A small network was shown many inputs. Here are its activations along a few directions, one row for each input.
Each table varies a few parts of the input and shows all the possible inputs, shuffled.
A made-up example of a description, with smaller parts first: one of 4 places along a line, together with either a single point or one of 9 places along a line or (one of 3 separate values, together with one of 5 places around a ring).
Shared parts are said once, and a part with two or three values counts as separate values.
In the rows, 128 means zero.

Other details of the inputs shift rows strongly along two fixed directions, in all tables alike. That doesn't count.
These rows show it; all are for the same input, with only those details redrawn:
[109 127 123  87 100 141 115 126  79 114 107 117 141]
[ 99 125  58 149  62 107 118  66 192 128  74  83 110]
[109 125 123  86 101 141 115 127  79 113 108 118 141]
[103 121 193  60 208 170 102 158 100 108 164 227 123]
[109 126 122  87  99 141 115 126  80 112 107 117 141]
[110 125 123  86 100 140 115 126  79 112 107 117 141]
[ 94 119 127 124 169 135 104  97 216 120 131 193  91]
[109 125 123  87 101 141 116 126  79 113 107 117 141]

A family of inputs:
x1: [139 105  86 204  57  65 162 121 225 160 101  45 129]
x2: [163 212 106 113 157  61 152 146  61 131 117 101 142]
x3: [163 108 123 191 206 179 138 100 213 157 138 173 124]
x4: [152 105 137 143  85 104 169 169  77  81 198  93 126]
x5: [109 127 123  87 100 141 115 126  79 114 107 117 141]
x6: [133 111 163 143 102  95 179 184  88 112 166  73 141]
x7: [113 134 146 142 113 152 119 171  79 136 125  85 137]
x8: [ 96 150 135 149 150 125  99  85 200 130 171 201  78]
x9: [181 160 128 168 218  21 111 131 210 140 150 159  86]
x10: [128 127 116 137  89 164  95 161  70 117 151 108 122]
x11: [140 127 144 157 137 164 144 162  78 147 101  89 160]
x12: [152 134 143 157 190 153 154  57 209 179 129 196 115]
x13: [126 120 201  76 225 181 125 149  97 128 141 230 139]
x14: [179 101  71 185  47  94 152 104 225 164 113  56 150]
What is each input in this table made of?
> either one of 2 separate values or (one of 3 separate values, together with one of 4 places along a line)
List by row number the other inputs of the same sort as x2.
> x9
Change only the choice among 3 separate values in x6. List by row number the other rows that result.
> x5, x7
Change only the choice among 3 separate values in x14. List by row number the other rows that result.
> x3, x12

A family of inputs:
x15: [135 142 133 111 129 122 120 129  99 138 113 121 141]
x16: [119 116 131 127 133 132 115 138 161 123 136 142 123]
x17: [124 132 130 143 138 138 137 115 151 134 134 145 120]
x18: [124 142 139 111 131 119 131 129  97 133 114 121 139]
x19: [135 133 128 138 148 106 140 129 154 122 145 138 115]
x20: [126 115 137 153 149 131 134 136 157 130 133 132 121]
x21: [121 122 141 111 112 134 135 134 103 121 141 126 134]
x22: [126 118 130 127 128 131 120 120 158 129 144 147 118]
x23: [144 132 121 136 145 108 129 129 156 126 144 138 118]
x24: [122 136 126 121 127 143 137 129 104 133 113 117 141]
x25: [121 121 139 106 117 137 134 127  97 120 131 132 136]
x26: [127 132 121 134 149 143 122 118 155 140 119 144 126]
x27: [125 116 126 122 132 133 120 112 153 127 133 153 121]
x28: [128 120 127 103 122 138 120 128 105 124 109 126 140]
x29: [138 133 135 124 121 115 125 151 108 134 131 116 135]
x30: [136 137 130 117 129 113 141 133  98 119 130 121 136]
x31: [130 123 138 150 140 134 139 120 153 134 141 139 118]
x32: [120 140 120 122 121 138 104 136  91 117 129 123 122]
x33: [113 119 129 121 142 131 126 114 157 123 114 146 118]
x34: [139 133 126 125 116 145 131 129  99 134 127 123 142]
x35: [141 121 132 148 140 137 128 120 154 138 140 140 121]
x36: [114 120 140 114 116 133 130 149 110 117 133 120 137]
x37: [140 117  60 187  52 102 136  97 166 142  78  36 132]
x38: [122 131 138 141 142 109 131 138 158 134 137 137 115]
x39: [146 136 124 115 127 116 130 133  99 124 129 123 140]
x40: [111 141 128 121 122 137 115 137  86 113 131 123 120]
Changing only one part turns x25 into x27. The same change can be made to x19. Which row results?
> x23
What is each input in this table made of?
> one of 2 separate values, together with either a single point or (one of 3 separate values, together with one of 4 places along a line)
Change only the place on the line of 4 in x37. List by row number the other rows that result.
> x26, x34, x35

A family of inputs:
x41: [135 131 162  94 180 115 125 136 121 119 148 170 121]
x42: [130 129 111 143 120 141 112  87 177 143 114 146 118]
x43: [106 142 148 107 175 159 104 138 113 129 131 179 115]
x44: [150 136 115 162 135  90 137 127 180 123 131 125 101]
x45: [146 130 166 133 182 144 131 163 125 131 150 161 128]
x46: [140 115 140  93 114 161 148 149  53 128 126 105 161]
x47: [143 129 147  90 112 160 135 137  53 134 120 109 169]
x48: [111 148 146  94 173 126 107 140 111 116 145 180 101]
x49: [144 137  97 148  80 101 152 118 101 146  92  71 153]
x50: [138 120 114 160 139 114 131 120 181 154 113 129 123]
x51: [121 147 132  92 105 172 116 140  44 129 116 122 149]
x52: [135 111 141  89 113 163 140 136  48 122 123 105 160]
x53: [127 143 104 131 125  88 114  97 174 126 134 140 106]
x54: [132 138 118 183 142 109 134 116 174 141 137 117 115]
x55: [128  98 163 124 159 149 133 159 129 126 160 176 139]
x56: [129 107 117 174 117 131 139 125 187 119 138 127 117]
x57: [143 111 159 132 173 164 137 156 125 121 163 161 123]
x58: [142 119 113 158 127 130 133 115 186 156 122 134 128]
x59: [137 140 111 170 134  85 128 130 180 128 158 116 108]
x60: [103 113 150  81  94 158 115 156  63 107 123 114 148]
x61: [114 104 134 173 110 128 127 130 190 133 152 112 104]
x62: [155 148  92 148  72  83 150 136 110 118 121  61 137]
x63: [132 146  95 133  71 112 130  91  90 135  84  79 144]
x64: [152 142  99 157  84  95 153 131 105 124 104  61 134]
x65: [ 99 124  95 141 123 156 116  92 171 127 115 141  97]
x66: [138 126 116 179 131 134 124 121 183 150 143 116 118]
x67: [122 111 106 141 121 145 117  85 174 133 118 142 108]
x68: [119 139 150  89 178 121 100 145 120 110 138 174 114]
x69: [120 106 164 110 161 154 137 148 132 119 156 174 140]
x70: [112 144 153 102 181 144 108 133 117 119 129 179 128]
x71: [138 131 148  92 125 143 132 142  49 132 111 104 163]
x72: [134 129 163 109 183 144 131 146 128 140 138 167 136]
x73: [122 107  98 132  57 129 142 105 109 119  98  70 154]
x74: [101 152 101 145 134 125 118  91 165 133 107 145 103]
x75: [120 132 152  99 168 170  99 136 126 126 133 179 132]
x76: [137 135 111 135 137  88 138 110 182 132 121 130 110]
x77: [124 109 161  88  92 148 149 161  64 124 134 104 160]
x78: [134 136 158  95 170 117 109 132 114 119 147 181 111]
x79: [149 139  89 136  73  77 146 131 109 134 115  69 145]
x80: [111 132 104 139 139 130 101 104 178 131  95 135 115]
x81: [134 135 116 179 143  96 131 124 175 134 140 114 105]
x82: [141 113 145 128 121 159 133 164  51 127 153  93 148]
x83: [135 137 162 106 184 122 139 145 123 128 146 169 127]
x84: [120 119 130  86 113 171 114 143  50 111 113 115 151]
x85: [145 142 167 135 182 135 142 153 121 126 154 166 129]
x86: [153 131  95 137  78  80 144 129 107 135 101  71 137]
x87: [106 100 130 135 109 129 133 102 193 129 127 127 115]
x88: [132 111 151 132 104 151 132 172  51 116 155  95 157]
x89: [112 107 112 145 109 135 116  93 178 121 123 148 115]
x90: [133 142 106 134 134  85 140 113 186 130 136 130 118]
x91: [120 145  86 123  85 104 119 111 100 118  81  73 134]
x92: [123 105 132 165 108 128 141 130 194 125 141 121 107]
x93: [121  96 177 114 150 146 134 165 136 132 162 169 129]
x94: [145 133  95 132  68 132 147 112 112 148  93  66 159]
x95: [128 138 108 131 134  87 131 101 181 125 134 130 116]
x96: [104 154  92 131 128  98 113 106 171 123 131 139  96]
x97: [ 98 110 105 140 116 141 108 105 182 111 114 142 117]
x98: [134 101 107 158 130 134 138 113 182 144 126 130 118]
x99: [152 138 150 121 125 110 132 174  49 119 150  98 139]
x100: [109 105 174  98 142 155 114 137 128 120 155 180 119]
x101: [ 92 119 149 107 152 170 111 138 118 108 149 186 117]
x102: [115 155 131  90 122 133 122 144  37 117 118 118 135]
x103: [134 135  94 132  71 121 119 100  96 139  80  75 142]
x104: [133 140 164 110 183 134 142 137 123 135 143 172 137]
x105: [129 133 163 102 185 124 130 132 119 122 143 169 126]
x106: [134 143  93 128  75  99 127  98  93 128  89  77 134]
x107: [ 95 122 146  86  88 163 122 152  52 113 129 118 135]
x108: [124 136 117 144 142 113 137  87 175 138 111 134 122]
x109: [133 127 118 181 143 117 122 126 179 146 133 111 113]
x110: [137 128 112 157 140  92 139 118 177 141 120 131 114]
x111: [151 129 165 132 170 161 132 158 129 134 160 165 133]
x112: [121 150  79 113  77  89 115 118 108 115 102  74 137]
What is each input in this table made of?
> one of 8 places along a line, together with one of 9 places along a line
Changing only the place on the line of 9 turns x99 into x109. The same change can be made to x86. Which row results?
> x50
Changing only the place on the line of 9 turns x42 into x89. The same change can be made to x111. Which row results?
> x56
Change only the place on the line of 8 in x102. List by row number the other rows that result.
> x64, x81, x83, x91, x105, x106, x110
